A small network was shown many inputs. Here are its activations along a few directions, one row for each input.
Each table varies a few parts of the input and shows all the possible inputs, shuffled.
A made-up example of a description, with smaller parts first: one of 8 places around a ring, together with either a single point or (one of 2 separate values, together with one of 4 places along a line) or one of 9 places around a ring.
Shared parts are said once, and a part with two or three values counts as separate values.
In the rows, zero is written as 128.

Other details of the inputs vary at random and push rows far along two fixed directions, the same in every table; ignore that.

Table:
R1: [153 118 168 146 109 124 171 108 143 139 128 125 137 121]
R2: [105  84  72 125 245 204 106 132 138 131 151 212 147  68]
R3: [142  98 172 151 112 133 155 114 113 130 122 118 135 145]
R4: [ 70 150  66  63 167 142  78 139 124 144 130 135 136 116]
R5: [144 196 111 131  66  68 121 129 145 114 109  63  88 139]
R6: [140  83 141 139 165 158 166 115 140 144 140 169 149 100]
R7: [170 112 203 161  56  94 175 107 110 139 104  83 133 163]
R8: [103 171  78 131 112 117  97 149 128  97 103 106 103 147]
R9: [106 100 104 139 192 179 106 134 119 114 131 164 150 114]
R10: [105 173  78 133 110 119  93 143 123  98 100 111  97 144]
R11: [132  74 153 143 169 173 143 119 106 126 133 158 156 118]
R12: [112 126  98 110 150 140 109 146 136 123 147 164 130 129]
R13: [138  80 157 149 179 161 143 120 101 138 131 156 160 122]
R14: [110  97 113 118 176 163 112 140 128 132 160 185 147 110]
R15: [124 167  99 112 107 103  86 153 136 119 133 111 107 145]
R16: [159 101 179 146 112 126 177 105 138 147 135 123 132 122]
R17: [165 120 207 135  46  85 177 111 127 144 138 103 124 168]
R18: [105 167  89 131 120 111  83 148 127  97 104  95 100 142]
R19: [114 170  82 132 122 110  82 143 119  98 109  92 106 142]
R20: [ 97 154  60 123 170 148  90 148 150 113 132 143 112  93]
R21: [100 169  86 136 110 119  93 147 124  99 106 104 105 139]
R22: [169 101 187 149 128 123 182 105 127 154 134 131 145 117]
R23: [117 100 163 111 115 134 165  97  95 161  99 102 160 134]
R24: [102  76  92 104 238 202  89 146 124 125 175 213 158  91]
R25: [153 102 177 132  92 118 168 112 122 144 140 152 138 145]
R26: [154  83 192 130 114 118 162 115 125 147 148 147 147 139]
R27: [156 105 169 127 109 110 147 116 120 141 148 134 142 141]
R28: [161  88 186 146 123 123 178 104 138 148 132 131 141 115]
R29: [108 182  89 110 106 108  86 152 143 106 133 119 107 146]
R30: [136 201 126 117  61  65 109 146 131 117 122  81  95 166]
R31: [165 107 169 146 114 120 165 112 136 149 128 118 135 119]
R32: [ 93 184  75  81 114 111 110 126 138 141  98  77 111 111]
R33: [118 184  83 119 116 115 100 144 149 104 120  99  94 117]
Each input here is: one of 3 separate values, together with either a single point or one of 10 places along a line.
The inputs of R20 and R21 match in every part but the choice among 3 separate values. If R1 is changed in the same way as R20 into R21, which row does it become? -> R9
A walk changes only the place on the line of 10. It starts at R30 and steps to R27. List the rest of the walk in order. -> R15, R26, R17, R24, R29, R14, R12, R25
Which other rows does R15 become when the choice among 3 separate values takes its other values? List them by row number. -> R7, R31

Table:
R34: [ 84 168  53 142 177 137  66 170 153  92 110 137 100 110]
R35: [119 154 133 111 110 134 128 123 115 125 135 138 142 140]
R36: [106 129 137 137  88 119 119 137 123 105 112  84 106 160]
R37: [105 185  57 102 183 147  52 148 132 105 136 107 115 101]
R38: [182 102 212 141  56  99 217  93  92 159 123 137 159 156]
R39: [128  56 141 132 177 187 145  96 104 124 141 170 153  98]
R40: [158  68 132 116 174 160 153 120 137 153 173 199 149  89]
R41: [131 129 136 110 107 117 114 134 163 124 164 133 127 126]
R42: [139 136 153 137 125  96 112 138 120 131 117  90 121 141]
R43: [119 212 147 118  19  66 123 148 126 106 107  66 108 190]
R44: [124 153 126 125  91  91 121 139 116 126 111 125 125 180]
R45: [176  88 241 134  55 103 199 112 151 154 160 122 144 149]
R46: [144  65 130 165 185 165 158 123 133 131 136 184 168  92]
R47: [ 95 180  60 108 192 143  61 162 125 109 134 107 101 113]
R48: [118 177  39 120 185 131  52 151 118 121 124 120 104 107]
R49: [111 205 144 123  25  56 126 148 120 109 106  66 100 198]
R50: [ 93 190  46 129 168 158  78 149 158  89 125 132 107  94]
R51: [146 201 117 173  29  50 132 135 147 110  86  65  86 162]
R52: [188  89 231 151  85  86 189  86 108 147 132  93 161 142]
R53: [ 70 186  54  98 167 148  72 165 116 105 134 146 110 136]
R54: [ 97 187  38 131 172 144  84 143 148  84 121 139 102  91]
R55: [119 144 142 161 109 114 145 139 146 111 118 108 117 139]
R56: [115  67 159 130 184 162 133 132 101 145 142 196 172 130]
R57: [ 73 176  56  98 156 143  51 161 128  96 137 144 134 134]
R58: [165  65 223 156  57 108 194  81 107 129 119 103 149 152]
R59: [127 216 141 120  26  56 130 138 113 119  92  76  85 183]
R60: [160 195 125 134  42  41 117 137 125 115  99  36 100 162]
R61: [123 147 131 125  79 132 123 115 126 106 114  87 109 138]
R62: [147  74 144 111 177 160 149 107 139 143 180 196 150  87]
R63: [103 177  60 110 193 135  53 160 123 113 121 114  97 107]
R64: [150 154 117 168 104 112 149 120 136 128 106 124 110 123]
R65: [142  76 153 109 172 175 144 113 149 148 184 190 154  90]
R66: [ 94 150 116 106 106 116 174  99 146 167  74  81 139 100]
R67: [159 141 117 127 138 116 126 125 112 134 124 108 127 114]
R68: [ 94 153  29 125 157 154  57 147 118 103 112 131  92 117]
R69: [107 157  35  98 154 120  59 170 160 106 154 151 104 109]
R70: [183  91 239 149  81 100 184  92 118 152 136  86 166 146]
R71: [114 126 137 139  88 111 111 136 121 109  99  91 102 154]
R72: [ 82 185  49 135 177 154  87 162 151  93 122 132  93 106]
R73: [133  90 153 153 189 195 166 121 139 131 143 177 156  88]
R74: [105 157  37 110 156 119  49 167 158 117 153 154  98 116]
R75: [138 155 123 132  93 105 134 124 101 140 118 138 126 153]
R76: [159  70 237 154  56 129 195 100 115 134 121  95 148 159]
R77: [156 215 111 155  29  62 154 129 145 104  85  65  81 144]
R78: [104 200 119  60  18  47 151 108 162 171  89  36  97 135]
R79: [149  93 219 100  87  96 219  64 107 213  89  58 174 115]
R80: [141 135 137 114  91  90 126 126 154 120 155 126 118 131]
R81: [123  50 152 138 183 189 140 115 105 137 129 170 140 107]
R82: [144 173 145 122 111 116 123 134 124 125 124  76 115 131]
R83: [ 87 139  33 131 156 145  45 155 123  98 113 127 103 127]
R84: [122 147 137 120  93  98 127 124 110 114 128 129 143 153]
R85: [129  66 138 140 177 158 132 123  97 153 146 202 179 129]
R86: [143 166 117 156 104 107 148 126 146 119  98 114  97 140]
R87: [ 91 182  49 137 178 146  79 161 149  96 109 140  89 100]
R88: [132  72 156 115 182 171 153 127 142 152 182 189 141 102]
R89: [ 74 147  51 112 154 161  45 152 137  82 125 114 113 122]
R90: [140  79 158 110 176 181 149 127 148 148 182 189 148  95]
R91: [122  61 155 131 176 207 146 116 113 129 142 162 152 105]
R92: [137  64 139 166 196 166 153 123 138 137 130 186 157 113]
R93: [114  54 152 136 183 197 149 116 107 133 142 163 145 113]
R94: [132  66 136 128 175 160 142 127  99 142 147 198 185 122]
R95: [ 82 161  58  98 163 131  58 177 165 105 162 141  95 123]
R96: [155  68 135 128 176 159 143 117 135 163 172 203 143  96]
R97: [ 90 140  31 119 155 146  55 158 125  87 114 123 108 120]
R98: [133 220 130 114  20  55 135 120 113 106 104  76  99 173]
R99: [ 81  75 132  70 183 170 171  91 102 198 112 162 199  97]
R100: [154 194 134 135  52  42 112 137 131 121  93  39  89 183]
R101: [154 156 139 125 121 103 129 111 114 124 126  92 123 120]
R102: [181  94 245 150  84 106 189 105 116 152 134  85 160 149]
R103: [165 113 238 135  58 120 213 100 102 154 132 127 158 162]
R104: [145 186 113 133  15  72 134 124 119 102  84  49  77 162]
R105: [133  78 141 124 187 170 151 117 100 154 140 204 163 133]
R106: [134  48 137 138 184 188 145 109 108 140 127 175 142 121]
R107: [157  73 146 134 212 165 140 114 108 158 140 164 154 110]
R108: [177  78 239 142  62  84 194 110 143 161 147 130 132 151]
R109: [129 148 139 155 100 118 137 126 154 107 120 108 130 127]
R110: [ 81  44 128  86 179 189 164  84 110 185 100 133 177  85]
R111: [ 83 138  40 120 165 147  50 158 131  93 108 126  98 141]
R112: [173  86 242 155  90  96 193 105 111 156 134  85 152 158]
R113: [108 169  40  94 166 130  66 160 161 118 146 156  83 120]
R114: [134 146 131 157 104 104 143 121 144 103 116 115 126 124]
R115: [153  61 142 150 202 153 122 119 106 157 147 162 170 108]
R116: [142 144 144 115  98 101 133 135 149 137 142 130  94 130]
R117: [144  53 144 123 183 152 136 129 148 154 168 198 149 120]
R118: [126  76 156 159 188 185 154 130 143 126 145 174 166  98]
The inputs of R63 and R59 match in every part but one. If R67 is changed in the same way as R63 into R59, which row does it become? -> R38
The inputs of R65 and R50 match in every part but one. If R45 is changed in the same way as R65 into R50, which row does it become? -> R118
Describe the family of inputs behind these rows. -> one of 5 separate values, together with either a single point or (one of 2 separate values, together with one of 8 places around a ring)
Which other rows does R56 become when the choice among 2 separate values takes its other values? List them by row number. -> R59
Which other rows does R62 become when the choice among 2 separate values takes its other values? List them by row number. -> R80

Table:
R119: [148  71 168 145 157 156 160 117 126 139 151 173 155 115]
R120: [128  63 150 122 189 174 148 112 113 155 143 167 169 101]
R121: [ 68 178  14  98 190 156  45 160 139 102 119 132 105 103]
R122: [135 138 152 122  85 101 147 116 123 141 114  95 125 142]
R123: [129 205  97 131  67  76 100 148 145  98 112  79  80 152]
R124: [151  49 178 156 173 171 162 112 113 141 150 182 166 118]
R125: [135 151 143 127  83  99 145 117 126 133 107  88 118 139]
R126: [138 119 129 139 134 134 128 133 134 121 137 142 126 124]
R127: [118 118 127 115 140 138 131 121 122 140 127 134 141 122]
R128: [133 136 151 135  85 108 147 116 115 132 103  92 125 147]
R129: [ 88 180  23 112 184 142  39 174 145  90 136 140  97 111]
R130: [149 139 156 135  85  97 143 127 133 123 131 111 118 148]
R131: [120  89 129 123 180 162 134 118 119 146 134 154 155 106]
R132: [122 128 132 118 119 126 138 121 123 138 119 121 132 129]
R133: [129 150 142 124  81 102 146 119 128 133 108  91 120 141]
R134: [119 123 103 124 161 145 104 142 134 118 146 159 129 119]
R135: [132 119 129 133 139 136 128 133 132 125 142 152 129 127]
R136: [163 147 179 144  53  81 160 119 133 129 124  93 113 159]
Describe the family of inputs behind these rows. -> one of 2 separate values, together with either a single point or one of 8 places around a ring
The inputs of R130 and R122 match in every part but the choice among 2 separate values. If R123 is changed in the same way as R130 into R122, which row does it become? -> R125
